A small network was trained on made-up records. Each row is its average activation on records with the value named, seen along a few directions.
Related values have similar rows: they may be neighbours, one step apart, or belong to one group.
(in the rows, 500 means zero)
Strong random noise was added to every row along 5 fixed directions; ignore it. To show where, here is one row again and again, with new noise each time:
[618 508 468 412 644 757 590 540 592 286 592 391 193 260 665 528 413 349
 594]
[493 485 432 428 336 414 330 295 592 475 525 488 663 571 594 430 312 478
 419]
[578 625 393 770 497 480 616 779 590 507 445 332 428 654 475 868 434 522
 439]
[763 471 541 660 525 833 675 797 663 303 639 800 274 375 223 560 469 376
 741]
[426 428 427 534 722 269 672 561 250 706 337 388 249 514 537 753 543 472
 403]
[412 324 435 518 459 208 392 382 330 712 364 530 540 614 534 531 492 571
 358]
[495 450 456 484 611 406 600 499 396 572 447 498 344 477 498 612 461 429
 477]


KAPIT, 12 values:
kevas: [414 426 430 235 758 264 576 247 282 584 392 470 434 385 519 483 477 393
 385]
geli: [399 342 558 412 541 626 357 491 362 551 500 460 449 321 561 352 657 572
 633]
dep: [448 524 664 507 671 271 700 566 316 694 482 601 606 681 378 627 547 469
 455]
fon: [615 358 480 469 241 653 252 464 646 299 607 637 534 383 595 291 430 488
 568]
kipev: [334 440 611 153 697 361 671 245 295 719 474 595 391 333 281 366 576 377
 648]
zod: [604 622 506 577 514 489 527 673 546 392 502 443 577 624 572 607 568 539
 489]
nupe: [402 367 547 575 540 716 373 554 502 405 392 327 243 308 814 340 818 717
 454]
nufud: [520 772 565 337 693 913 872 591 583 320 651 557 229 267 432 447 525 368
 703]
bava: [675 489 667 583 411 624 419 596 556 341 572 543 604 516 545 429 603 525
 532]
susif: [203 532 405 678 349 208 355 478 393 763 350 197 706 766 710 573 614 843
 196]
tiz: [429 558 549 371 675 482 662 304 426 584 527 617 428 389 241 387 500 334
 739]
givup: [639 402 536 478 449 626 438 545 526 449 603 889 616 425 220 275 467 404
 549]
The values of KAPIT form 4 separate groups.
Which other values are in the same group as zod? Give them in the order they are listed.
Answer: dep, bava
Which other values are in the same group as geli? Give them in the order they are listed.
Answer: kipev, tiz
Which other values are in the same group as fon? Give them in the order they are listed.
Answer: kevas, givup

NEZED, 20 values:
sez: [556 483 477 376 613 616 516 471 486 366 587 367 415 403 808 454 427 389
 477]
dele: [282 321 499 557 510 343 369 395 330 661 332 561 554 573 552 384 693 693
 374]
fov: [483 563 584 440 613 543 567 515 398 456 475 448 448 536 546 540 518 508
 527]
fofu: [588 507 341 674 409 468 289 660 520 482 375 219 542 598 850 697 549 647
 351]
gufup: [608 651 459 467 497 369 572 480 592 502 529 610 772 646 268 568 346 349
 412]
sim: [510 360 415 751 356 592 280 595 528 553 418 477 513 526 491 403 546 606
 504]
mek: [669 384 567 586 470 543 509 633 429 481 587 871 455 456 178 410 507 454
 548]
poso: [526 460 435 414 611 499 716 465 477 475 463 583 216 450 432 567 419 374
 579]
bobu: [453 724 499 508 471 594 713 523 593 488 663 513 539 540 355 471 408 525
 520]
vez: [511 383 471 535 560 437 493 540 490 550 414 552 246 378 510 579 537 520
 521]
puso: [295 312 522 492 413 418 336 320 378 587 434 458 499 400 661 276 682 665
 349]
natup: [700 596 510 530 396 654 546 637 707 270 597 663 521 471 423 573 421 412
 602]
tede: [541 280 558 463 451 345 504 576 348 615 458 795 495 514 328 428 568 446
 470]
lod: [574 460 651 344 521 671 375 401 499 366 575 424 456 409 751 347 552 483
 560]
vunu: [488 684 456 401 474 650 558 472 688 399 579 472 527 445 510 375 426 482
 593]
zugo: [675 436 628 583 494 796 378 682 610 264 610 516 406 330 596 394 634 572
 674]
pilad: [401 567 409 333 492 449 467 271 550 484 582 411 522 454 392 449 371 377
 615]
kub: [379 520 582 438 676 305 618 455 309 660 441 551 539 568 422 585 591 464
 493]
sibu: [543 457 562 672 404 484 455 591 580 557 475 365 715 636 507 599 600 641
 472]
zaf: [335 565 482 357 438 461 519 224 548 647 529 522 621 476 357 495 277 423
 529]
The values of NEZED form 5 separate groups.
Which other values are in the same group as zugo? Give them in the order they are listed.
Answer: fov, lod, kub, sibu
Which other values are in the same group as tede? Give them in the order they are listed.
Answer: sez, fofu, gufup, mek, natup
Which other values are in the same group as zaf? Give them in the order they are listed.
Answer: sim, pilad
Which other values are in the same group as puso? Give them in the order they are listed.
Answer: dele, bobu, vunu

ZAZ, 13 values:
giki: [408 658 477 575 223 389 436 404 731 575 475 506 863 748 291 564 241 520
 409]
bet: [503 550 374 370 418 532 259 326 634 399 417 268 584 456 780 441 364 476
 357]
dovur: [440 610 527 293 708 338 614 352 342 537 448 167 518 505 746 603 439 419
 299]
leb: [436 490 384 728 359 532 339 627 554 535 421 281 450 550 634 535 618 734
 487]
tari: [538 358 610 313 561 426 502 395 355 501 571 681 602 463 507 330 493 431
 478]
fab: [672 372 467 536 310 733 321 520 782 225 593 706 448 411 600 359 408 493
 543]
gev: [401 548 551 487 392 404 511 387 502 590 574 634 687 587 308 364 488 517
 597]
tol: [617 496 426 554 535 302 505 535 429 602 446 407 493 612 503 765 400 418
 476]
kiro: [449 568 504 670 697 514 695 706 366 584 426 424 312 496 463 617 696 566
 518]
dovar: [423 236 427 693 467 280 465 674 272 761 308 724 413 583 314 589 660 649
 442]
por: [322 446 556 259 498 411 403 179 440 629 531 567 535 459 525 280 494 483
 579]
dip: [477 673 579 196 625 623 669 334 473 334 643 479 468 312 521 388 471 300
 573]
rivo: [549 690 520 562 468 530 564 508 620 403 594 475 684 627 447 579 422 475
 454]
The values of ZAZ form a line.
Going along ZAZ from tol by way of its neighbour fab, in what order are tari, gev, por, rivo met?
Answer: por, gev, rivo, tari
List every value one step from dovar, in the order listed.
Answer: giki, bet
